These are the activations of a small neural network, seen along a few directions. Each row is one input.
Each table varies a few parts of the input and shows all the possible inputs, shuffled.
Descriptions start from the smaller parts, as in this example, which fits no table here: values(3) and (point or ring(9) or (line(4) and ring(8))).
Shared parts are said once, and a part with two or three values counts as separate values.

Other details of the inputs vary at random and push rows far along two fixed directions, the same in every table; ignore that.

A family of inputs:
r1: [-13  27  -8  -4 -21  17 -30  -5 -35  -5  37  27   1]
r2: [-1 -5 -8  6 -3  4  5 11 15  0 -8 -7  2]
r3: [  2   3   1   8  -6   3  10   6  11   0  -9 -11  -7]
r4: [  4   5 -13   7  13  -2  14  -2  -3  -5  -3 -15   7]
r5: [  3  -1  -5  10  12  -2   6  -1   3   2 -13 -12   9]
r6: [-2 -1 -1 13 12  0  9  3 -1  7 -8 -7  6]
r7: [-26  20  -6 -10 -31   6 -34  -7 -44 -11  32  23 -11]
r8: [  2   9 -12   8   6  -1  17   8  -2   5 -15  -2   3]
r9: [  3  -6  -4   8  -7   3  11  10  10  -2 -10  -3   5]
r10: [ 4 -4 -1 -6  6  0 13 -4  7 12 -7 -8  5]
r11: [ -2   3  -1   9  -7   0   9   5  13   3  -7 -13  -4]
r12: [-18  13 -14 -11 -27  10 -40  -5 -40  -6  37  28 -13]
r13: [ 1 -6 -5  9 -8  0  9 10 11  1 -7 -6  8]
r14: [  6   1  -5  11  10   0   6  -3   0  -1 -14  -7   5]
r15: [  7   7 -14   8  10   1  14  -4  -8  -8  -3  -9   2]
r16: [ -3   4   4   5  -6   3  10   7   9  -5 -13 -12  -3]
r17: [ -1   8 -12   6   7  -4  16   9  -1   9 -13  -6   6]
r18: [  2  -5  -6   5  -2   7   7  12  13  -3 -11  -4   0]
r19: [  9 -40  60 -50  -2 -26 -65 -23   1 -10  47  35 -25]
r20: [  4   3 -11   4   4   7  22  -2   4   8 -15  -7   4]
r21: [ 28 -65  80 -46  40 -49 -14 -23  64   6  -1  -4  -5]
r22: [  1   3  -7  19  11   5  19   4   2   6 -16  -8   5]
r23: [  1   0  -5  -2   7  -2  14  -3   6   2 -12   1   2]
r24: [ -9  26  -6  -4 -20  19 -27  -4 -35  -7  33  28  -2]
Each input here is: values(2) and (point or line(5) or line(6)).
Question: The inputs of r23 and r21 match in every part but the values(2) part. If r8 is changed in the same way as r23 into r21, which row does it become?
Answer: r17

A family of inputs:
r25: [-21  36 -80  44 -20  28  67  32   0  12 -59 -36   8]
r26: [-15 -14   6 -24 -22  -3 -41  -4 -25  -3  27  35 -11]
r27: [ 28 -47  62 -11  30 -36  13  -3  77  -6 -23 -42  -8]
r28: [ -4  14  23 -18 -11   4 -39 -16 -24 -10  41  27 -14]
r29: [ 33 -36  55   0  24 -15   2   2  69  -4  -9 -23   4]
r30: [-21  22 -14  -2 -34  12 -44  -3 -54 -22  44  26 -15]
r31: [  8 -15  13  -4   8  -5  24   9  41  16 -20 -12   6]
r32: [  5  20 -52  14  37   3  41 -12 -34  11 -22  -8  22]
r33: [-12  65 -90  64  28  29  69   6 -55  13 -45 -31  34]
r34: [-11   2  14 -34 -17  -5 -31 -13 -25   3  29  38  -9]
r35: [-19 -11   0 -27 -29  -6 -43  -8 -39  -5  30  37 -17]
r36: [ 35 -36  64  -8  30 -17   6  -3  74   2 -10 -26   1]
r37: [-12  11   2  -4 -26  10 -47  -4 -37 -21  44  27  -9]
r38: [  6 -11  -4   9   3   1  23  18  35  12 -27 -12   8]
Question: What is each input in this table made of?
Answer: values(2) and (point or line(6))
Question: The inputs of r31 and r36 match in every part but the values(2) part. If r26 is changed in the same way as r31 into r36, which row does it become?
Answer: r37
Question: Change only the values(2) part in r29. List by row number the other rows that result.
Answer: r38
